A small network was shown many inputs. Here are its activations along a few directions, one row for each input.
Each table varies a few parts of the input and shows all the possible inputs, shuffled.
Descriptions start from the smaller parts, as in this example, which fits no table here: values(3) and (point or line(9) or (line(4) and ring(5))).
Shared parts are said once, and a part with two or three values counts as separate values.
In the rows, zero is written as 128.

Other details of the inputs vary at random and push rows far along three fixed directions, the same in every table; ignore that.

Rows:
row 1: [140 119  93 238 127  85 110 138  94 139 109]
row 2: [127  93 164  71 137 160 147 127 203  87 145]
row 3: [ 91 109  89 101 149 113  85 118 102  66 172]
row 4: [109  96  92 239  98 130  98 135 105 135 128]
row 5: [104 118  75 196  88 160  48  39  94  76 175]
row 6: [176 123 161 116 128 118 125  70 176  57 126]
row 7: [ 55 184 153  39 124 150 112 139 131 118 155]
row 8: [155 171 174 141 141  82 175 174 140 182  73]
row 9: [ 67 154  82  85 134 165  93 102 101 125 177]
row 10: [115 163 107  37 146 129 108  87 100 106 161]
row 11: [166  82 132 116 123 102 136 132 184  54 133]
row 12: [ 99 188 109  82 179 102 163 175  70 218 112]
row 13: [129 107 104 206 122 139 136 138 147 148 115]
row 14: [108 124 151 157 103 132 108 128 163  91 132]
row 15: [176  91 177  86 154 119 152 111 185  84 126]
row 16: [122 130 152 161 125 133 156 164 158 161 102]
row 17: [173  88 154 164 112 148 173 138 151 178 104]
row 18: [128 152  87  90 144 164  41 143  45  82 128]
row 19: [139  95 128 194 102 157  95  67 142  86 143]
row 20: [116  92  92 221 115 137 129 147 116 164 118]
row 21: [157 140 134 152 116 135 192 161 185 183  77]
row 22: [135 112 103 217  98  82  99 148  67 137 122]
row 23: [ 95 167  97  94 135 201  72 172  34 168 112]
row 24: [175 134 145 149 114 148 178 121 171 181  90]
row 25: [ 82 181 135 107 136 141 160 173 108 207 113]
row 26: [112 126 133  26 155 127 121 122  82 125 167]
row 27: [160 141 128  84 135 105 152 126 192  80 113]
row 28: [178 119 136 178 160 104 159 127 114 180  95]
row 29: [ 70 121 129  95 126 168  90  98  72 132 173]
row 30: [118 118 155 155  90 127 138 168 129 155 115]
row 31: [118  97  44 216 121 105  57  84 101  50 166]
row 32: [129 117  80 207  65 139  83  91 167  58 137]
row 33: [150 139 176  71 105 162 150  90 195 101 122]
row 34: [131 107 150  97 135 161 140 116 205  85 142]
row 35: [104 145 157  84 162 157 175 167  82 244 127]
row 36: [178 154 130 123 151  98 188 153 140 197  78]
row 37: [135 126 165 118 126  96 111 124 175  49 129]
row 38: [196 144 162 140 162 105 197 138 151 193  77]
row 39: [141 105 160 106 132 163 138  97 190  96 137]
row 40: [145  84 151 143  91 155 119  94 144 102 143]
row 41: [107 164 148  86 176 113 144 135  44 208 122]
row 42: [ 91 196 111 100 129  91 118 155  55 178 120]
row 43: [185 130 111 204 110 102 126  83 106 139  98]
row 44: [117 141  97 139 171 105 131 141  65 187 129]
row 45: [ 72 140 127  91 138 101  80 138  71  99 159]
row 46: [148 115 178  60 132 102 159 165 176  87 124]
row 47: [157 154 118 158 121  85 149 148 134 146  90]
row 48: [164 100 121 181 156  98 154 150 113 174 102]
row 49: [125  97 161  65 115 154 165 154 204  95 138]
row 50: [142 144 110 138 119 148 160 131 151 174 106]
row 51: [ 54 131 113  80 108 149 102 154  86 132 171]
row 52: [120 125  92 176 110 147 119 114 164 106 135]
row 53: [139 111 178  74 147 102 144 150 184  66 124]
row 54: [143 151 163  74 141 105 145 135 193  69 121]
row 55: [ 51 136 127 109 115 142  83 141  84 124 161]
row 56: [ 95 128  92  71 152 115 112 139  51 148 167]
row 57: [ 61 181 126  52 102 147  97 127 121 107 153]
row 58: [167  82 127 203 125 106 101  83 102  97 128]
row 59: [182  85 113 235 107  96 120 107  73 153 112]
row 60: [159 148 120 137 160 105 165 138 130 169 103]
row 61: [107 130  99 124 118 164  89  69 127  94 169]
row 62: [145  90 159  79 119 155 159 136 196 102 138]
Description of these inputs: values(2) and (point or (line(5) and line(6))).
Question: The inputs of row 26 and row 17 match in every part but the values(2) part. If row 12 is changed in the same way as row 26 into row 17, which row does it become?
Answer: row 52
Question: The inputs of row 29 and row 58 match in every part but the values(2) part. If row 19 is changed in the same way as row 29 into row 58, which row does it become?
Answer: row 41

Rows:
row 63: [ 55 187 120  36 134 146 101 137  85 130 164]
row 64: [121 148 182  77 147 117 201 199 138 216  99]
row 65: [ 70 148 105  95 134 157  63 111  44 130 166]
row 66: [143 119 192  96 118 121 175 167 179 132  95]
row 67: [134 127 157 117 142 128 179 158 110 215 110]
row 68: [175 125  93 230 141  79 124 120  64 179 108]
row 69: [183  91 144 184 109 126 151 107 185 119 118]
row 70: [149 106 111 239 106 129 118 126  65 184  96]
row 71: [ 95 163 122  85 118 140 114 123 127 107 133]
row 72: [141  95  92 235 124 122 132 130  80 197 119]
row 73: [131 137 147  98 114 145 100 109 192  46 135]
row 74: [124 176 169  74 139 122 205 181 144 214  79]
row 75: [125 130 140  71 132 143 144 108 157 116 149]
row 76: [ 65 132  56 158 105 126  58 102  62 111 191]
row 77: [ 50 140  98  72 127 148  76 109  23 142 180]
row 78: [132 108  27 153 103 142  47 102  46  94 170]
row 79: [142 124 167 132 109 129 133 143 167 102 114]
row 80: [138 110 125 164  94 139  65  91 187  11 149]
row 81: [149 134 112 217 122 135 111 124  83 183 107]
row 82: [191 120  85 241 132  80 136 104  91 163  85]
row 83: [126 105 154 115  99 138 101 117 171  38 136]
row 84: [147 110 106 235 104 122 127 125  71 195 110]
row 85: [ 83 150 117  46 155 148 132 122 106 152 168]
row 86: [170 126 186 130 111 118 178 155 211 127  97]
row 87: [114 114 148  64 153 154 128 124 146  93 157]
row 88: [199  78 150 197 117 125 162 112 212 114 109]
row 89: [110 110  91 133 109 132 101  93 174  49 153]
row 90: [116 121  79 149 141  97  65  91  39 105 166]
row 91: [125 142 102 183 144 121 152 163 113 192 105]
row 92: [190 114 143 192 104 135 151  99 184 116  82]
row 93: [101 159 136  50 166 142 181 149 113 209 119]
row 94: [174 103 130 168 111 130 160 101 183 122 102]
row 95: [178  70 162 190 110 111 168 148 218 101  88]
row 96: [133 182 180  46 184  80 192 194 116 201  98]
row 97: [ 81 163 130  74 122 141  96 132 109 107 161]
row 98: [ 74 155  85 120 124 150  64  98  35 142 179]
row 99: [134 117  89 202 139 135 119 124  87 174 136]
row 100: [ 99 166 119  28 158 100 114 115 118  76 149]
row 101: [125 128 113 185 130 112 150 164 120 191 116]
row 102: [ 76 141  81 120 114 129  91 112  99 116 170]
row 103: [ 99 164 110  66 152  94 104 124 101  94 155]
row 104: [136 101 165 108 118 122 155 149 176 110 116]
row 105: [147 141 184  75 132 137 174 140 164 155 118]
row 106: [ 55 116  59 133 141 152  59 104  20 126 185]
row 107: [167 104 107 212 140  81 125 123  62 160 101]
row 108: [109  95 129  99 117 132 101 112 180  41 170]
row 109: [142  87  97 183  95 125  97  87 201  31 152]
row 110: [114  84 123 125 121 138  92 113 172  25 155]
row 111: [127 171 156  87 145 144 164 147 103 207 108]
row 112: [ 83 156 111  46 165 158 133 122 103 144 153]
row 113: [112 119 107 101 127 143 106 100 187  34 152]
row 114: [174 124 149 158 119 144 128 106 174 111 101]
row 115: [149 116  77 240 135 131 132 123  90 192 111]
row 116: [155  76 131 175 110 133 104 111 211  23 144]
row 117: [135 119 123 197 126 137 115 135  65 184  96]
row 118: [121 103 155  74 129 142 138 119 142 107 143]
row 119: [143 107 161 128  98 125 130 127 188  71 130]
row 120: [148 137 182 107 136 140 166 152 129 178 100]
row 121: [145 130 201  92 134 133 160 172 179 123  83]
row 122: [126  96 103 195 132 126 135 134  74 192 118]
row 123: [154 140 169  96 127 136 173 129 167 155 109]
row 124: [ 83 169 134  51 127 134 129 138 120 133 150]
row 125: [136 128 115 175 144  73 133 158  64 165 100]
row 126: [166 133  87 163 119 115 143 191  87 188  93]
row 127: [ 66 168 145  42 144 147 101 155  88 130 149]
row 128: [179 142 166  83 164  96 171 128 159 131 104]
row 129: [141 141 166  82 130 123 195 156 201 145  95]
row 130: [105 161 170  36 173 137 177 185 149 171 128]
row 131: [160 120 136 140 107 136 148  98 168 115 110]
row 132: [ 67 178 111  62 134 149  93 125  99 113 142]
row 133: [152 107 142 113 128  88 102 111 169  23 143]
row 134: [147 108 102 166  99 154  70  55 166  28 136]
Question: The inputs of row 98 and row 97 match in every part but one. If row 120 is changed in the same way as row 98 into row 97, which row does it become?
Answer: row 79
Question: The inputs of row 67 and row 64 match in every part but one. If row 92 is changed in the same way as row 67 into row 64, which row does it become?
Answer: row 71
Question: What is each input in this table made of?
Answer: values(2) and (point or (line(5) and (point or line(6))))
Question: Change only the values(2) part in row 126. List by row number the other rows that result.
Answer: row 78
Question: Change only the line(6) part in row 66. List by row number the other rows that result.
Answer: row 83, row 95, row 104, row 110, row 121
Question: Change only the line(6) part in row 63. List by row number the other rows that result.
Answer: row 73, row 91, row 102, row 109, row 124
Question: Change only the line(5) part in row 75. List by row number the other rows that result.
Answer: row 67, row 69, row 94, row 118
Question: Change only the values(2) part in row 112. List by row number the other rows that result.
Answer: row 113

Rows:
row 135: [160 136 164 153 128 139 167 152 170 158  78]
row 136: [158 124 161 115 117 110 126 104 183  62 118]
row 137: [121 148 112 119 127 131 126 145 106 153 117]
row 138: [117 142 146 126 149 108 137 147  81 169 115]
row 139: [110 103  78 182 127 127  88 115  98 111 148]
row 140: [134 112 103 165 118 119  83 115  97  95 144]
row 141: [116 129 122  95 128 111 108  96 151  59 155]
row 142: [188 133 162 150 130 111 162 151 170 138  82]
row 143: [157 125 141  97 120 121 121 118 180  59 131]
row 144: [192 124 141 182 134  99 176 153 173 154  79]
row 145: [183 106 133 200 109 128 122 113 185  81  93]
row 146: [114 143 106 160 134 133 141 142 115 175 113]
row 147: [119 129 134  99 146 154 149 132  96 185 129]
row 148: [155 142 176  74 136 137 160 152 182 120  96]
row 149: [132  98 123 144 111 153 109  77 139 101 157]
row 150: [108 116 122 164 105 140 100 120 107 131 144]
row 151: [104 166 145  51 141 110 137 136 110 136 133]
row 152: [132 128  79 164 112 112  92 110 106  96 144]
row 153: [161 127 143 163 124 129 178 154 176 165  82]
row 154: [127 133 158 104 139 108 139 143 110 141 118]
row 155: [134 117 134 124 127 134 117 138 126 115 125]
row 156: [136 125 143 103 135 109 129 101 186  60 137]
row 157: [129 136 113 109 137 123 114  83 103 116 145]
row 158: [137 119 125 113 131 133 119 111 188  62 134]
row 159: [ 99 125  99  90 129 123  89 120  95  87 171]
row 160: [155 132 139 131 135 121 162 148 167 143  98]
row 161: [126 105  95 202 128  99 107 111 102 119 136]
row 162: [120 129 127 114 134 130 135 159 101 162 118]
row 163: [118 110 122  89 138 129 100  76 106  83 168]
row 164: [106 131 110  97 116 161  95  69 127  93 173]
row 165: [117 111 122 136 112 140 118 133 120 121 134]
row 166: [ 98 135 133 125 133 132 148 153 107 186 134]
row 167: [168 128 154 130 133 148 177 125 163 168  93]
row 168: [ 82 126 131 102 119 152  85 109 113  90 168]
row 169: [107 117 102 189 105 128 121 136  87 174 137]
row 170: [143 141 183  87 130 135 186 148 211 141 108]
row 171: [ 96 142 134  48 147 134 140 162 104 151 139]
row 172: [ 93 133 113 121 138 139 138 155  89 178 132]
row 173: [129 156 124 128 144 121 120 140  99 146 119]
row 174: [114 132 119 119 148 125 144 162  98 177 121]
row 175: [141 150 176  55 141 104 177 146 170 129 111]
row 176: [112 125 127 109 125 108 111 121 103 109 145]
row 177: [115 137 112 138 109 147 100 117 122 109 131]
row 178: [163 117 131 143 149 123 149 128 104 172 116]
row 179: [100 147 121 117 149 136 120 157  66 178 123]
row 180: [152 136 172  90 121 140 172 151 192 129  97]
row 181: [123 128 102 159 145 108 130 154  75 178 128]
row 182: [ 86 145 159  49 130 146 141 149 122 151 148]
row 183: [126 101 100 208 122 130 124 130 116 147 122]
row 184: [111 120 109 139  92 140  98  96 153  78 159]
row 185: [124 151 139  38 155 154 142 117 129 138 135]
row 186: [137 117 107 148 143 138 132 125  78 182 121]
row 187: [162 117 121 106 132 136 109  79 157  64 148]
row 188: [105 164 128  60 164 121 137 145 120 137 141]
row 189: [152 112 138 125 101 140 134 114 204  67 123]
row 190: [100 140 129 102 104 150  92 100 143  81 158]
row 191: [103 137 119 122 148 102 139 146  76 170 132]
row 192: [104 155 149  67 162 128 131 159  85 159 132]
row 193: [122 136 153  56 145 123 137 155 125 125 136]
row 194: [147 121  83 201 105 119 114 124 118 132 114]
row 195: [ 99 133 122 133 127 141 118 149  76 171 129]
row 196: [171 105 129 236 103 121 148 116 192 128  99]
row 197: [123 132 105 211 102 137 101 110 111 139 125]
row 198: [101 108 105 172 115 136 101 110 125 113 158]
row 199: [ 87 118 113  81 115 148  99 117 125  81 168]
row 200: [111 120 107 192 122 141 110 138  77 167 120]
row 201: [124 105  88 176 133 113  91 114 105  99 152]
row 202: [195 120 159 213 119  95 161 128 171 133  69]
row 203: [138 123 134 149 129  95 152 146 109 161 112]
row 204: [128 125 151 102  99 143 123 108 190  73 141]
Question: What is each input in this table made of?
Answer: values(2) and line(5) and (point or line(6))
Question: The inputs of row 146 and row 183 match in every part but the values(2) part. If row 204 is changed in the same way as row 146 into row 183, which row does it become?
Answer: row 182
Question: The inputs of row 203 and row 175 match in every part but the values(2) part. If row 179 is changed in the same way as row 203 into row 175, which row does it become?
Answer: row 145
Question: Change only the values(2) part in row 141. List by row number the other rows that result.
Answer: row 191
Question: List by row number the other rows that have the values(2) part and the line(5) part in common with row 148.
Answer: row 137, row 145, row 158, row 160, row 185, row 194
Question: Change only the line(6) part in row 183. List by row number the other rows that result.
Answer: row 165, row 172, row 195, row 199, row 200
